These are the activations of a small network on made-up records, seen along a few directions, one row for each record.
Each row is followed by the record's values for the fields V, Z, K, W.
A field that a record lacks is left out.
The largest differences between rows may come from other fields.
In the rows, 500 means zero.
Strong random noise was added to every row along 9 fixed directions; ignore it. To show where, here is one row again and again, with new noise each time:
[484 607 272 619 663 213 677 220 644 488 501 393 439 529 535 371 465 485
 426 325 414 479 446 509 688 454]
[576 499 440 538 530 526 452 397 550 509 421 603 432 436 543 533 478 515
 498 524 596 450 485 432 361 548]
[332 474 810 786 195 358 636 897 428 560 578 471 597 658 201 341 743 604
 386 689 386 363 608 481 579 150]
[735 655 608 575 295 689 675 592 565 376 579 511 492 503 567 714 471 405
 347 292 475 619 459 499 476 575]
[277 555 429 649 640 350 501 403 510 523 631 430 450 655 453 202 490 526
 364 394 265 613 403 631 609 336]
[494 540 261 446 569 297 475 267 592 539 377 485 314 496 608 527 486 527
 456 522 625 535 464 493 407 520]
[632 585 510 652 374 497 399 695 473 470 558 480 448 371 595 750 577 503
 511 609 513 592 519 406 540 444]
[292 393 357 565 621 374 423 514 365 637 444 454 513 514 254 240 571 731
 718 622 545 305 498 482 664 269]
[572 487 690 638 544 630 509 606 513 528 523 542 669 384 342 414 471 535
 562 509 413 303 525 446 585 458]
[427 524 305 553 476 484 564 400 450 480 506 520 362 641 476 414 525 573
 471 372 554 577 413 532 476 424]
[498 575 340 398 616 540 333 323 543 523 505 511 343 491 658 522 393 487
 422 434 499 707 385 585 364 579]

[613 732 387 533 493 355 680 348 630 501 711 486 603 603 750 452 554 339
 274 287 320 747 457 431 570 526]
{Z: z1, K: k2, W: w2}
[322 485 544 717 580 315 394 557 455 348 543 464 296 601 648 433 573 434
 386 634 415 670 473 575 494 418]
{V: v1, Z: z2, W: w5}
[519 555 297 350 626 838 465 311 396 716 682 652 767 441 352 268 404 603
 731 206 506 408 434 358 557 553]
{V: v2, Z: z2, W: w5}
[394 401 209 524 601 474 406 393 339 452 430 527 324 551 522 474 558 631
 730 530 675 496 466 466 529 466]
{V: v2, Z: z2, W: w2}
[629 582 473 778 732 196 129 356 736 623 582 534 527 126 763 665 500 404
 485 797 302 450 581 297 530 518]
{V: v1, Z: z1, K: k1, W: w1}
[415 386 471 777 526 580 705 319 463 193 403 724 293 653 432 424 469 442
 417 327 605 435 441 463 298 575]
{V: v2, Z: z1, K: k1, W: w5}
[370 435 363 581 807 670 323 338 278 388 531 631 530 416 441 475 424 575
 743 503 473 427 452 373 516 503]
{V: v2, Z: z1, K: k2, W: w4}
[561 626 422 350 496 435 506 301 635 669 566 472 595 460 494 529 420 465
 427 410 439 497 492 482 495 555]
{V: v2, Z: z1, K: k2, W: w2}
[480 471 437 514 512 497 364 519 465 494 448 615 434 415 498 562 459 514
 552 620 594 525 511 416 406 591]
{V: v1, Z: z1, K: k2, W: w3}
[472 605 348 503 653 291 379 234 631 558 587 548 415 575 873 408 573 352
 262 529 390 774 463 473 260 485]
{Z: z1, K: k2, W: w4}
[604 509 728 570 403 416 500 639 627 652 523 501 703 367 429 507 534 457
 451 663 419 274 614 420 530 460]
{V: v1, Z: z1, K: k1, W: w2}
[339 410 767 658 566 348 489 568 543 517 427 446 548 491 247 398 488 540
 483 707 347 222 598 559 548 376]
{V: v2, Z: z1, K: k2, W: w1}
[333 482 164 683 293 227 362 385 525 736 650 799 412 613 598 339 707 546
 356 592 552 656 525 278 267 388]
{V: v1, Z: z2, W: w4}
[601 537 385 753 610 543 626 392 457 310 585 641 548 484 648 488 549 439
 571 354 476 477 491 307 599 554]
{V: v1, Z: z2, W: w2}
[391 524 248 511 528 299 694 285 458 334 437 432 267 740 599 471 532 489
 422 370 584 598 415 582 518 465]
{V: v1, Z: z1, K: k1, W: w2}
[388 267 582 681 473 536 620 584 410 332 274 551 363 558 231 442 499 637
 658 570 648 181 548 554 531 462]
{V: v2, Z: z2, W: w1}
[456 516 413 619 436 676 467 539 411 625 754 639 681 568 347 287 529 570
 553 325 356 575 447 422 592 417]
{V: v1, Z: z1, K: k2, W: w2}
[617 593 244 592 568 336 587 365 593 526 561 376 517 357 537 582 445 500
 616 341 460 432 496 445 833 525]
{V: v2, Z: z2, W: w2}
[377 526 526 295 641 318 259 375 622 834 543 551 670 434 615 242 561 511
 409 717 404 499 565 442 333 431]
{Z: z2, W: w4}
[608 560 639 409 826 751 642 261 516 366 490 484 709 421 461 467 308 416
 583 273 371 314 472 494 565 638]
{V: v2, Z: z1, K: k2, W: w4}
[371 406 396 595 308 473 482 712 287 385 463 393 246 622 414 639 616 628
 627 570 649 565 488 595 596 346]
{V: v2, Z: z2, W: w2}
[432 497 493 723 419 665 513 615 404 552 754 681 695 570 328 283 515 528
 505 350 306 533 474 415 594 423]
{V: v1, Z: z1, K: k2, W: w2}
[602 495 434 541 312 467 566 681 445 471 507 454 487 496 521 632 598 505
 543 522 597 580 520 448 599 457]
{Z: z1, K: k2, W: w4}
[548 609 414 700 376 268 497 596 685 822 745 528 749 418 461 321 607 495
 415 489 254 509 594 359 691 364]
{Z: z1, K: k2, W: w1}
[603 462 666 551 579 555 403 456 628 627 442 618 678 290 381 499 418 518
 552 628 440 197 585 393 432 554]
{V: v1, Z: z1, K: k2, W: w1}
[547 300 609 582 682 654 244 643 464 469 407 612 550 216 489 489 401 519
 696 675 525 389 525 458 529 614]
{Z: z2, W: w4}
[332 453 608 786 673 213 235 404 644 611 586 588 497 402 590 324 527 413
 342 751 257 423 567 464 402 398]
{V: v2, Z: z2, W: w4}
[398 599 662 262 338 463 490 509 600 728 571 372 571 611 329 465 474 535
 319 496 372 550 506 656 432 421]
{V: v2, Z: z1, K: k2, W: w3}
[461 677 225 267 750 354 288 366 516 748 706 341 696 320 630 467 415 499
 614 465 309 679 489 444 763 518]
{V: v2, Z: z1, K: k1, W: w4}
[477 608 567 559 459 174 347 533 660 529 536 367 368 436 719 691 518 370
 255 716 356 653 541 571 450 463]
{V: v1, Z: z1, K: k1, W: w2}
[566 429 645 545 378 452 588 550 529 666 451 455 636 508 309 435 663 571
 570 618 580 185 594 431 487 287]
{V: v1, Z: z1, K: k2, W: w4}
[627 658 570 458 377 410 388 519 689 677 669 498 579 463 708 551 527 361
 239 539 340 718 499 501 392 515]
{Z: z1, K: k2, W: w2}
[442 391 665 615 612 650 297 422 444 285 433 660 278 581 686 560 490 386
 354 639 516 602 433 570  87 534]
{V: v1, Z: z1, K: k2, W: w4}
[379 499 343 776 487 320 502 376 516 525 646 550 431 584 499 377 603 510
 449 438 403 528 483 439 562 360]
{V: v2, Z: z2, W: w4}
[569 479 799 469 606 337 717 562 558 257 244 330 533 387 468 739 437 384
 507 675 533 238 640 495 591 606]
{V: v2, Z: z1, K: k2, W: w4}
[461 576 385 452 509 343 620 441 471 500 530 478 589 529 511 498 571 504
 514 499 496 531 551 367 593 466]
{V: v1, Z: z1, K: k2, W: w4}
[487 455 866 741 501 570 485 646 525 405 477 531 519 459 343 517 488 466
 445 629 383 315 561 514 436 448]
{V: v2, Z: z1, K: k2, W: w3}
[643 502 503 378 504 817 586 352 510 328 430 566 417 489 522 662 322 453
 526 249 609 514 420 566 405 744]
{V: v2, Z: z2, W: w2}

Which values does each new row have?
[543 392 248 595 472 716 297 708 268 559 609 600 554 334 450 520 544 663
 842 481 604 556 458 362 707 461]
{Z: z2, W: w4}
[511 314 819 389 246 614 556 744 564 579 321 615 536 521 335 430 519 511
 406 642 643 364 602 569 253 550]
{Z: z2, W: w4}
[517 649 544 522 436 380 557 585 584 629 652 325 581 540 474 417 537 493
 388 433 322 593 480 579 688 370]
{Z: z1, K: k2, W: w3}
[507 394 649 852 486 482 523 566 472 313 465 656 482 451 435 555 558 442
 512 630 481 360 587 359 447 472]
{V: v2, Z: z1, K: k2, W: w4}
[657 616 352 338 734 225 506 283 680 636 442 386 673 270 639 526 451 461
 581 560 480 410 554 364 699 598]
{Z: z1, K: k2, W: w2}
[377 529 258 453 601 333 542 341 411 530 484 437 413 626 529 423 577 550
 578 490 604 498 478 449 524 433]
{V: v2, Z: z1, K: k1, W: w5}
[463 428 567 766 486 410 584 465 618 393 484 651 429 595 515 355 523 418
 313 485 410 529 505 498 389 524]
{Z: z1, K: k2, W: w1}
[331 314 797 685 662 695 331 645 407 321 495 740 513 523 533 274 480 442
 434 651 375 539 500 527 290 544]
{Z: z2, W: w4}
[451 496 577 672 585 493 642 350 554 476 554 641 655 518 389 312 495 481
 483 404 385 295 548 379 529 509]
{V: v2, Z: z2, W: w2}
[590 528 565 758 618 607 482 473 474 430 676 522 585 499 592 452 567 411
 502 422 333 503 463 443 537 397]
{V: v1, Z: z1, K: k2, W: w4}
[615 658 607 309  96 690 615 781 482 632 685 594 746 511 461 627 560 491
 407 402 493 675 577 382 484 575]
{V: v1, Z: z2, W: w2}
[434 545 358 731 661 218 461 368 539 511 522 403 423 445 479 480 536 529
 562 564 420 408 513 437 667 375]
{V: v2, Z: z1, K: k2, W: w3}
[540 480 319 703 621 181 557 267 660 465 404 498 395 382 586 532 488 455
 517 532 532 321 551 408 595 534]
{V: v2, Z: z2, W: w2}
[552 619 275 103 412 593 547 208 526 689 493 585 517 647 565 498 490 542
 445 344 667 605 441 467 238 593]
{V: v1, Z: z1, K: k2, W: w2}
[512 533 624 433 577 532 498 494 557 398 516 438 459 537 691 477 463 383
 345 452 409 669 451 636 451 550]
{Z: z2, W: w4}
[427 392 760 279 504 537 260 521 542 772 407 495 591 486 366 381 527 566
 487 787 532 326 552 580 239 400]
{V: v1, Z: z1, K: k2, W: w4}
[309 292 867 547 748 596 200 428 574 458 391 697 434 518 528 232 390 420
 348 751 386 427 489 648 125 601]
{V: v1, Z: z2, W: w2}
[418 640 219 588 527 462 434 305 455 614 755 512 461 634 566 370 555 513
 438 305 397 706 370 471 515 361]
{V: v1, Z: z1, K: k2, W: w5}
[368 550 318 573 454 374 583 507 303 507 589 398 497 625 421 528 706 610
 631 519 520 487 539 386 622 225]
{V: v2, Z: z1, K: k2, W: w4}
